A small network was shown many inputs. Here are its activations along a few directions, one row for each input.
Each table varies a few parts of the input and shows all the possible inputs, shuffled.
Descriptions start from the smaller parts, as in this example, which fits no table here: one of 6 places along a line, together with either a single point or one of 9 places along a line or (one of 3 separate values, together with one of 8 places around a ring).
Shared parts are said once, and a part with two or three values counts as separate values.
In the rows, zero is written as 128.

Other details of the inputs shift rows strongly along two fixed directions, in all tables alike. That doesn't count.
These rows show it; all are for the same input, with only those details redrawn:
[ 99 152 134  93 154 146 154 110 111 136 112 135 154 112]
[ 89 130 188  96 135 112 121 144 117 149 119 145 141 110]
[ 98 154 135  90 156 147 154 108 106 137 110 135 159 110]
[ 94 114 199 114 117 103 112 164 134 153 132 152 115 119]
[ 95 113 195 115 115 105 113 163 135 152 134 152 114 121]
[ 89 131 188  95 135 112 120 144 117 149 120 145 142 110]
[115 159  84 103 161 176 182  90 113 126 116 132 145 121]
[125 101 129 158  98 140 143 159 165 141 158 155  61 149]

Table:
row 1: [137 180 147  96 135 152 109 101 109 135  90 147 176 119]
row 2: [158 151  71 124 162 140 138 120 103 106 127  93 154 122]
row 3: [129 100  81 154 114 164 180 128 152  98 133 140  78 138]
row 4: [113 145  78  95 156 173 176  95 130 114 120 135 155 144]
row 5: [ 95 152 143  94 161 132 151 108 112 129 105 138 151 105]
row 6: [154 177  82 126 145 180 137  86 133 101  95 149 154 129]
row 7: [126 144 117 123 150 114 115 101  75 141 117  92 169 113]
row 8: [126 128 159 118 142  90  85 149  91 125 126 100 167 106]
row 9: [119 128  88 100 150 185 183 101 115 111 110 118 141 124]
row 10: [112 145  81 107 153 165 178 100 139  99 121 136 156 139]
row 11: [128 118 162 116 126  88  88 141 120 165 111  97 161 114]
row 12: [ 97 150 138  79 156 139 162 102 127  97 121 124 173 128]
row 13: [112 152  75 116 166 171 180  91 128 102 112 134 140 117]
row 14: [160  92 111 183  90 105 110 161 172 143 145 107  91 144]
row 15: [158  68 119 203  67  97  89 172 181 138 174 117  63 148]
row 16: [139 159 124 108 159 100 117 123  85 127 116 101 156 107]
row 17: [123  94 133 160 106 140 138 169 177 121 155 150  75 143]
row 18: [145 147  73 137 140 125 138  81 111 133 119  95 147 114]
row 19: [112 159  93  97 155 151 190  78 128 100 125 130 137 140]
row 20: [123  99 170 151 121  79  73 159 115 135 137 103 140 119]
row 21: [140 109 170 123 124  84  73 180 116 145 141 109 123 126]
row 22: [160  78 113 204  70  89 103 169 186 144 157 120  53 151]
row 23: [ 91 150 135  88 152 121 153 103 119 122 108 146 161 122]
row 24: [138 128 206 123 105 120  90 141 120 143 127 166 135 124]
row 25: [ 98 113 188 119 114 109 118 161 138 151 136 151 109 123]
row 26: [118 150  82  98 169 188 176  96 121 120 115 127 150 124]
row 27: [ 92 147 137  85 144 129 151 109 114 132 115 144 164 128]
row 28: [149 100 117 171  84 101 102 140 144 155 155 110  91 137]
row 29: [130 120 161 141 112  67  94 142 131 162 116 108 131 116]
row 30: [176  84 150 177  74 156 101 163 177 129 164 169  58 165]
row 31: [121 106 159 154 125  74  79 147 111 131 131 108 132 116]
row 32: [139 143  70 134 148 126 131  83 112 121 115  95 160 109]
row 33: [ 93 150 135  85 156 127 161  97 128  95 117 131 159 127]
row 34: [ 90 120 206  96 110  89 120 151 139 135 143 145 124 139]
row 35: [143 161 153 106 148 146 128  91 102 119 102 154 167 113]
row 36: [137 147  84 140 155 124 132  87  88 126 118  92 149 118]
row 37: [125 115 151 117 126  97  83 127 111 153 122  96 161 109]
row 38: [196 124  45 183 110 215 169 103 170  89 151 155  84 164]
row 39: [157  92 116 169  99 113  92 169 135 135 167 111  79 150]
row 40: [ 80 124 177  97 136  92 121 140 134 120 116 154 154 121]
row 41: [152 106  29 168 103 203 212 112 155 110 151 136  54 161]
row 42: [125 135 161 117 123  80 100 129 110 169 108  98 162 110]
row 43: [131 158 189 112 120 114  84 129 129 137  96 159 148 119]
row 44: [132 115 165 137 111  80  79 163 100 148 145 112 119 124]
row 45: [154 155  70 126 164 129 137 113 101 105 122  99 145 119]
row 46: [121  92 127 151 100 135 159 146 150 120 138 146  67 137]
row 47: [125 128 151 126 142  83  86 142  93 122 125 106 150 108]
row 48: [132  96  89 150 113 171 177 139 155 101 138 134  88 140]
row 49: [129 119 170 140 119  68  79 158 103 140 139 113 119 117]
row 50: [186 130  26 177 116 157 156 130 134 120 165 109  68 161]
row 51: [140 116 197 138 110 113  88 147 140 120 125 170 127 122]
row 52: [131 150 196  95 124 133  72 138 126 140  96 149 166 122]
row 53: [175 102  21 196 114 170 146 113 142 121 163  96  75 166]
row 54: [129  82 138 153  79 132 140 167 194 119 182 148  47 182]
row 55: [159 176  84 120 143 194 138  89 135 101  97 140 165 131]
Changing only one part turns row 20 into row 53. The same change can be made to row 10. Which row results? -> row 4
Describe the family of inputs behind these rows. -> one of 5 places around a ring, together with either one of 2 separate values or one of 4 places along a line or one of 5 places along a line
Which other rows does row 30 become when the choice among 2 separate values takes its other values? List them by row number. -> row 52
Which other rows does row 30 become when the place on the ring of 5 takes its other values? List them by row number. -> row 24, row 35, row 38, row 51
List by row number the other rows that have the place on the ring of 5 in common with row 50. -> row 1, row 7, row 24, row 25, row 27, row 28, row 34, row 41, row 42, row 44
Which other rows does row 43 become when the choice among 2 separate values takes its other values? List them by row number. -> row 35

Table:
row 56: [105  66 215 152  78  71  86 200 165 149 150 144  74 128]
row 57: [108 142 169  91 148 126 116 120 107 130  95 133 185  99]
row 58: [ 95 142 165  80 151 115 128 114  95 149 104 117 175 103]
row 59: [149 124 102 136 128 157 143 128 146 107 135 136 118 142]
row 60: [ 94 141 168  87 163 112 124 122  88 126 117 124 174 106]
row 61: [169 130  86 160 124 138 113 120 121 125 133 103 120 131]
row 62: [112 151 172  86 152 124 113 119  90 119 106 135 178 107]
row 63: [136 144  98 140 128 143 149 116 140 127 131 136 108 140]
row 64: [160 133  78 163 122 120 121 114 129 127 136 100 120 134]
row 65: [129 128  94 141 120 145 150 112 151 120 126 135 118 136]
row 66: [144 130 104 137 118 163 143 116 138 135 129 137 116 140]
row 67: [128 130  96 133 134 145 152 127 128 131 137 130 104 135]
row 68: [152 120  77 151 132 122 126 123 114 132 138  94 120 130]
row 69: [117  81 218 153  68  67  79 188 172 164 151 155  77 142]
row 70: [ 93 140 165  79 162 113 124 125 100 120 109 112 181 105]
row 71: [145 138 102 141 127 162 139 125 135 128 134 143 106 139]
row 72: [137 134 100 139 125 138 150 116 137 109 137 139 110 144]
row 73: [133 131  94 135 125 142 146 120 151 107 136 131 120 145]
Describe the family of inputs behind these rows. -> one of 3 separate values, together with either a single point or one of 5 places around a ring
Changing only the choice among 3 separate values turns row 63 into row 67. The same change can be made to row 69. Which row results? -> row 58
Start at row 59 and move only the place on the ring of 5, one step at a time. The first step leads to row 62. Which rows follow, in order? -> row 71, row 66, row 57
Which other rows does row 60 become when the choice among 3 separate values takes its other values? List them by row number. -> row 62, row 72

Table:
row 74: [125 136 143 104 149 123 120 122  92 120 115 110 170 108]
row 75: [132 114 144 146 112 108  99 147 127 133 144 129 111 136]
row 76: [140 103 144 149 110 108  95 163 144 135 148 129  99 140]
row 77: [123 142 150 110 141 130 130 129 131 121 126 139 140 126]
row 78: [161 156  27 128 160 190 180  84 114 101 123 102 147 133]
row 79: [138 129  27 147 139 167 195 106 142 115 149 108  92 149]
row 80: [144 113 147 147 102 104 103 153 142 150 137 125 100 134]
row 81: [128 138 127 126 138 142 141 118 134 114 125 143 127 123]
row 82: [136 112 146 153 105 105  94 163 144 137 148 131 100 142]
row 83: [136 110 141 162 106 107  98 158 144 134 143 133  98 137]
row 84: [128 132 135 120 145 125 120 128 107 121 114 114 156 109]
row 85: [128 142 114 116 156 133 125 109 102 121 109 116 161 112]
row 86: [135  92 153 155 101 100  92 159 150 133 146 129 100 140]
row 87: [103 162 135  82 167 150 145  91  96 134  91 133 189  97]
row 88: [117 127 148 114 123 137 127 140 138 131 125 139 121 132]
row 89: [112 155 157  89 157 130 135 106 101 117 114 134 171 111]
row 90: [113 160 135  88 164 140 145  90 112 112 105 128 183 111]
row 91: [124 114 161 132 106 114 120 155 139 124 139 152 103 142]
row 92: [153 163  22 123 151 201 199  80 132  95 123 130 126 148]
row 93: [108  96 140 149 110  97 129 162 145 136 148 127  88 131]
row 94: [130 130 142 129 120 105 104 126 127 139 124 122 140 122]
row 95: [128 136 149 117 130 107 112 117 116 143 110 113 156 113]
row 96: [135 131 146 124 125 111 112 124 109 144 121 116 136 118]
row 97: [149 107  71 171 100 175 165 121 176 127 154 146  75 160]
row 98: [134 103 146 143 109 111 108 152 139 125 137 120 121 129]
row 99: [110 135 157 103 132 118 126 126 126 121 111 141 154 125]
row 100: [131 129 146 126 121 105 104 131 112 140 129 124 133 120]
row 101: [117 163 121  98 163 128 123  92  94 123 101 107 194 110]
row 102: [120 125 137 122 119 144 136 128 131 125 130 141 112 136]
row 103: [134 131 139 134 125 113 114 127 120 143 115 120 132 115]
row 104: [121 121 154 127 118 119 122 147 139 122 123 152 115 129]
row 105: [130 143 131 125 134 116 114 120 114 136 115 122 147 112]
row 106: [104 122 112 118 138 116 152 119 125 127 130 111 134 125]
row 107: [167 126  58 172 107 153 144 125 155 128 153 125  80 155]
row 108: [130 116 147 131 129 111 104 139 115 130 134 122 130 127]
row 109: [154 111  67 172 103 179 170 123 162 127 160 150  66 162]
row 110: [116 128 153 113 128 134 128 136 132 145 124 142 135 125]
row 111: [110 129 154 115 126 133 125 134 130 128 115 142 128 120]
row 112: [110 126 153 111 124 133 128 126 137 127 118 136 136 127]
row 113: [104 109 141 127 127 100 135 142 125 135 145 119 111 128]
Describe the family of inputs behind these rows. -> one of 4 separate values, together with either a single point or one of 4 places along a line or one of 5 places along a line
Changing only the choice among 4 separate values turns row 104 into row 91. The same change can be made to row 83. Which row results? -> row 75
Start at row 96 and move only the place on the line of 5, one step at a time. The first step leads to row 100. Which rows follow, in order? -> row 75, row 108, row 74
Which other rows does row 87 become when the place on the line of 4 takes its other values? List them by row number. -> row 81, row 104, row 111
